A small network was trained on invented records. Each row is its activation on one of them, seen along a few directions.
Records have a field called S. Each example row is followed by its value.
The word absent means that the record has no S.
Other fields move the rows too, some of them a lot.
In the rows, zero is written as 500.
Strong random noise was added to every row along 4 fixed directions; ignore it. To show where, here is one row again and again, with new noise each time:
[280 310 288 554 448 602 598 703 406 546 696 446 417 271 599 455  91 456
 182 477]
[557 569 483 426 440 635 242 454 493 485 239 450 557 653 608 644 316 670
 542 439]
[698 526 639 323 364 554 397 429 663 521 262 321 641 537 626 543 589 572
 438 554]
[523 572 732 569 517 378 438 719 619 483 639 409 249 396 265 480 687 305
 418 515]
[493 403 487 467 441 544 587 580 560 551 629 394 466 341 587 484 410 429
 302 525]
[569 581 394 493 582 688 344 325 449 529 528 590 451 678 684 770 292 621
 711 368]

[572 464 552 493 537 442 582 578 580 524 781 399 402 403 563 513 590 300
 395 541]	s7
[496 609 449 706 572 494 377 426 372 505 570 686 375 687 427 661 506 477
 662 394]	s1
[416 504 494 402 466 584 375 587 496 457 271 453 595 516 527 504 338 693
 471 504]	s6
[722 568 445 258 572 738 497  77 601 570 377 566 739 680 880 756 477 777
 840 438]	s6
[686 558 563 334 620 571 545 397 637 492 616 496 467 544 612 656 619 497
 718 515]	s3
[381 440 387 647 588 502 600 508 374 476 771 617 326 467 435 461 409 360
 409 421]	absent
[367 418 365 511 599 561 627 582 435 506 695 578 377 400 539 494 296 504
 527 481]	s3
[608 529 595 318 567 547 608 302 644 532 446 535 573 500 602 524 624 597
 748 551]	s4
[603 482 536 577 496 441 704 362 538 592 724 524 482 449 507 518 706 367
 490 532]	s2
[342 504 348 614 567 525 466 539 357 460 537 617 397 523 467 530 267 581
 566 424]	s5
[479 557 452 599 504 472 396 607 468 487 542 504 430 549 464 529 437 404
 418 466]	s1
[576 506 484 430 413 574 426 443 513 525 356 408 581 553 635 523 432 571
 450 498]	s7
[169 398 386 500 718 575 648 546 429 537 670 693 361 306 404 454 235 565
 661 480]	s4
[436 592 500 726 543 399 444 525 371 501 558 598 331 565 278 500 545 429
 559 443]	s2
[495 468 404 657 557 508 623 390 423 525 688 626 499 523 525 524 554 452
 572 474]	s5
[495 482 490 452 583 524 541 543 451 446 638 512 392 442 539 553 420 394
 459 427]	absent

Which value of S does each new row have?
[376 391 270 436 472 668 532 449 391 515 391 541 647 491 716 506 147 720
 468 482]	s6
[651 514 651 406 463 431 460 564 650 493 545 311 499 483 549 509 691 367
 408 559]	s7
[612 557 509 347 483 587 419 265 560 478 229 530 688 657 637 604 519 731
 719 501]	s5
[439 505 501 405 498 531 401 549 501 476 267 478 518 515 480 443 416 652
 541 507]	s3
[420 408 482 361 608 596 688 338 556 564 519 608 581 390 576 468 458 612
 708 544]	s4
[471 359 269 671 448 504 745 330 316 609 681 577 607 488 625 443 442 450
 393 515]	s2
[518 575 520 453 676 553 490 592 545 459 700 547 299 485 470 623 465 446
 662 474]	s3
[370 627 506 551 649 543 277 534 431 456 374 632 385 602 346 606 388 664
 709 396]	s6
